Each row below is a small network's average activation on inputs in which a field has the value named, seen along a few directions.
Values that are neighbours, or in one group, have similar rows; names and order tell nothing.
In the rows, zero is written as 500.
Strong random noise was added to every row along 10 fixed directions; ignore it. To show where, here is one row again and again, with new noise each time:
| 489 | 612 | 626 | 400 | 524 | 566 | 560 | 617 | 415 | 442 | 398 | 463 | 479 | 460 | 516 | 512 | 360 | 495 | 514 | 453 | 438 | 611 | 491 | 473 |
| 515 | 587 | 481 | 315 | 542 | 615 | 651 | 431 | 628 | 491 | 546 | 336 | 446 | 390 | 440 | 429 | 516 | 359 | 389 | 551 | 419 | 525 | 577 | 686 |
| 496 | 516 | 411 | 454 | 512 | 493 | 534 | 539 | 631 | 424 | 455 | 407 | 497 | 423 | 375 | 442 | 645 | 358 | 435 | 479 | 392 | 559 | 571 | 606 |
| 527 | 409 | 461 | 443 | 458 | 556 | 505 | 496 | 444 | 552 | 457 | 572 | 674 | 580 | 624 | 474 | 460 | 484 | 323 | 401 | 506 | 416 | 502 | 572 |
| 576 | 474 | 397 | 496 | 441 | 511 | 538 | 529 | 533 | 323 | 377 | 498 | 555 | 626 | 668 | 314 | 422 | 395 | 593 | 537 | 520 | 568 | 415 | 426 |
| 568 | 398 | 491 | 478 | 392 | 437 | 480 | 533 | 464 | 537 | 495 | 583 | 670 | 610 | 602 | 454 | 554 | 558 | 439 | 359 | 510 | 448 | 483 | 405 |
| 577 | 613 | 500 | 669 | 507 | 564 | 561 | 682 | 503 | 237 | 519 | 362 | 466 | 414 | 293 | 705 | 522 | 521 | 450 | 637 | 325 | 499 | 338 | 402 |
| 484 | 400 | 408 | 476 | 581 | 529 | 386 | 388 | 584 | 593 | 569 | 542 | 558 | 312 | 363 | 530 | 498 | 408 | 480 | 547 | 432 | 468 | 464 | 552 |
| 444 | 551 | 584 | 340 | 540 | 548 | 521 | 591 | 436 | 484 | 474 | 569 | 533 | 393 | 438 | 477 | 405 | 411 | 561 | 418 | 371 | 661 | 518 | 479 |
| 500 | 455 | 472 | 448 | 486 | 617 | 527 | 442 | 369 | 565 | 439 | 585 | 634 | 599 | 676 | 459 | 340 | 486 | 355 | 451 | 543 | 435 | 486 | 640 |
| 579 | 414 | 598 | 414 | 490 | 641 | 494 | 593 | 374 | 522 | 415 | 564 | 704 | 607 | 533 | 559 | 309 | 571 | 401 | 264 | 553 | 399 | 398 | 419 |
| 531 | 443 | 374 | 348 | 480 | 563 | 585 | 333 | 587 | 529 | 665 | 543 | 575 | 481 | 464 | 327 | 525 | 341 | 537 | 513 | 446 | 522 | 507 | 596 |


MOSIN, 9 values:
buvom: | 452 | 644 | 458 | 576 | 500 | 517 | 613 | 491 | 403 | 392 | 470 | 525 | 388 | 646 | 488 | 423 | 423 | 429 | 681 | 531 | 508 | 590 | 457 | 534 |
domo: | 505 | 447 | 514 | 542 | 527 | 499 | 433 | 382 | 546 | 644 | 401 | 411 | 423 | 650 | 521 | 490 | 504 | 603 | 522 | 371 | 827 | 312 | 530 | 522 |
meke: | 509 | 407 | 269 | 616 | 633 | 737 | 483 | 684 | 562 |  40 | 400 | 503 | 532 | 489 | 337 | 485 | 359 | 237 | 545 | 603 | 404 | 559 | 341 | 544 |
rega: | 352 | 435 | 326 | 707 | 561 | 319 | 368 | 380 | 491 | 594 | 459 | 660 | 456 | 568 | 599 | 434 | 591 | 459 | 551 | 582 | 510 | 562 | 624 | 712 |
kilob: | 603 | 237 | 476 | 412 | 431 | 543 | 421 | 498 | 647 | 542 | 735 | 623 | 694 | 468 | 509 | 558 | 622 | 488 | 413 | 456 | 516 | 323 | 461 | 291 |
peb: | 564 | 462 | 402 | 536 | 450 | 480 | 614 | 366 | 482 | 472 | 666 | 537 | 472 | 716 | 501 | 370 | 532 | 529 | 593 | 501 | 568 | 440 | 474 | 559 |
pufop: | 502 | 536 | 386 | 565 | 456 | 488 | 569 | 389 | 620 | 457 | 554 | 430 | 443 | 680 | 539 | 374 | 592 | 414 | 636 | 566 | 660 | 505 | 513 | 530 |
mutu: | 393 | 536 | 606 | 420 | 542 | 504 | 516 | 591 | 481 | 481 | 389 | 566 | 473 | 415 | 744 | 580 | 413 | 443 | 423 | 670 | 489 | 552 | 548 | 467 |
kibe: | 577 | 574 | 460 | 663 | 464 | 540 | 562 | 491 | 580 | 334 | 515 | 331 | 325 | 555 | 354 | 472 | 564 | 553 | 623 | 635 | 568 | 458 | 451 | 475 |
The values of MOSIN form 3 separate groups.
Which other values are in the same group as pufop? Give them in the order they are listed.
> domo, mutu
Which other values are in the same group as rega? Give them in the order they are listed.
> buvom, peb

TOK, 10 values:
bason: | 378 | 528 | 581 | 539 | 574 | 556 | 383 | 578 | 429 | 420 | 399 | 603 | 467 | 379 | 330 | 573 | 377 | 497 | 750 | 517 | 495 | 627 | 419 | 385 |
lat: | 317 | 400 | 239 | 735 | 613 | 507 | 252 | 513 | 411 | 426 | 237 | 790 | 635 | 493 | 618 | 464 | 356 | 245 | 590 | 679 | 461 | 623 | 430 | 614 |
dagu: | 499 | 586 | 561 | 493 | 560 | 501 | 530 | 511 | 410 | 545 | 501 | 497 | 480 | 519 | 425 | 570 | 444 | 524 | 486 | 422 | 491 | 473 | 487 | 518 |
tasum: | 543 | 436 | 402 | 647 | 325 | 411 | 479 | 461 | 520 | 452 | 502 | 532 | 512 | 724 | 690 | 359 | 662 | 568 | 581 | 470 | 654 | 471 | 565 | 456 |
dap: | 538 | 492 | 619 | 507 | 527 | 608 | 560 | 625 | 300 | 481 | 469 | 556 | 584 | 622 | 314 | 623 | 333 | 642 | 499 | 212 | 461 | 501 | 421 | 539 |
befig: | 554 | 524 | 484 | 526 | 515 | 535 | 518 | 513 | 440 | 491 | 351 | 395 | 463 | 648 | 428 | 453 | 433 | 547 | 502 | 327 | 582 | 491 | 486 | 553 |
bog: | 416 | 521 | 630 | 516 | 530 | 294 | 383 | 521 | 381 | 707 | 310 | 582 | 470 | 653 | 427 | 436 | 566 | 611 | 682 |  95 | 704 | 577 | 660 | 506 |
perib: | 492 | 263 | 269 | 551 | 447 | 734 | 563 | 334 | 324 | 584 | 825 | 763 | 791 | 644 | 232 | 515 | 633 | 451 | 233 | 323 | 476 | 263 | 516 | 908 |
fale: | 527 | 316 | 428 | 617 | 471 | 455 | 327 | 600 | 533 | 442 | 429 | 654 | 718 | 540 | 486 | 596 | 561 | 491 | 534 | 409 | 547 | 412 | 393 | 279 |
rede: | 312 | 412 | 706 | 509 | 508 | 287 | 205 | 787 | 301 | 738 | 109 | 588 | 512 | 392 | 705 | 655 | 510 | 686 | 178 | 265 | 448 | 561 | 687 | 478 |
The values of TOK form a ring.
List every value one step from tasum, in the order listed.
> bason, perib
List every value one step from befig, in the order listed.
> dagu, dap

RAPOZ, 13 values:
fuge: | 542 | 452 | 499 | 563 | 496 | 401 | 440 | 562 | 501 | 613 | 195 | 390 | 569 | 701 | 617 | 550 | 569 | 601 | 178 | 256 | 635 | 326 | 582 | 606 |
suvi: | 480 | 142 | 150 | 646 | 598 | 597 | 297 | 470 | 637 | 499 | 426 | 651 | 809 | 457 | 572 | 549 | 493 | 322 |  73 | 548 | 425 | 228 | 524 | 811 |
taf: | 549 | 413 | 424 | 600 | 491 | 707 | 491 | 644 | 448 | 313 | 478 | 519 | 658 | 529 | 512 | 628 | 471 | 450 | 242 | 574 | 447 | 364 | 380 | 524 |
tomuf: | 441 | 404 | 518 | 301 | 359 | 580 | 628 | 487 | 414 | 640 | 704 | 641 | 635 | 626 | 635 | 412 | 598 | 417 | 288 | 318 | 428 | 520 | 650 | 589 |
fem: | 453 | 332 | 213 | 672 | 451 | 441 | 330 | 545 | 379 | 311 | 388 | 790 | 636 | 681 | 492 | 247 | 577 | 305 | 730 | 399 | 495 | 680 | 505 | 564 |
lol: | 654 | 461 | 488 | 440 | 388 | 548 | 655 | 558 | 467 | 451 | 606 | 486 | 642 | 628 | 530 | 491 | 542 | 584 | 342 | 402 | 459 | 383 | 480 | 510 |
zuda: | 572 | 495 | 683 | 362 | 535 | 651 | 495 | 735 | 682 | 367 | 430 | 381 | 665 | 314 | 678 | 776 | 320 | 513 | 281 | 656 | 477 | 333 | 335 | 154 |
duzo: | 230 | 587 | 482 | 599 | 609 | 296 | 338 | 300 | 166 | 829 | 511 | 765 | 348 | 393 | 487 | 486 | 425 | 559 | 680 | 481 | 452 | 714 | 675 | 760 |
kifo: | 611 | 548 | 401 | 500 | 376 | 602 | 722 | 230 | 650 | 477 | 553 | 377 | 527 | 739 | 940 | 372 | 483 | 508 | 391 | 775 | 754 | 238 | 483 | 626 |
vepan: | 534 | 496 | 490 | 733 | 334 | 453 | 557 | 619 | 260 | 404 | 487 | 581 | 549 | 757 | 609 | 508 | 504 | 734 | 446 | 438 | 552 | 442 | 469 | 519 |
kiv: | 601 | 560 | 422 | 498 | 338 | 311 | 727 | 303 | 649 | 565 | 821 | 422 | 464 | 619 | 536 | 425 | 838 | 498 | 425 | 664 | 397 | 441 | 490 | 490 |
bifi: | 460 | 475 | 451 | 320 | 390 | 463 | 666 | 312 | 400 | 767 | 898 | 683 | 644 | 408 | 814 | 514 | 667 | 458 |  28 | 728 | 257 | 389 | 657 | 809 |
zisuf: | 576 | 329 | 290 | 654 | 458 | 732 | 489 | 313 | 408 | 451 | 263 | 520 | 648 | 928 | 618 | 380 | 325 | 503 | 534 | 335 | 929 | 238 | 349 | 592 |
The values of RAPOZ form a line.
List every value one step from suvi, in the order listed.
> lol, vepan
List every value one step from zisuf, in the order listed.
> tomuf, zuda
List every value one step from duzo, in the order listed.
> fuge, bifi
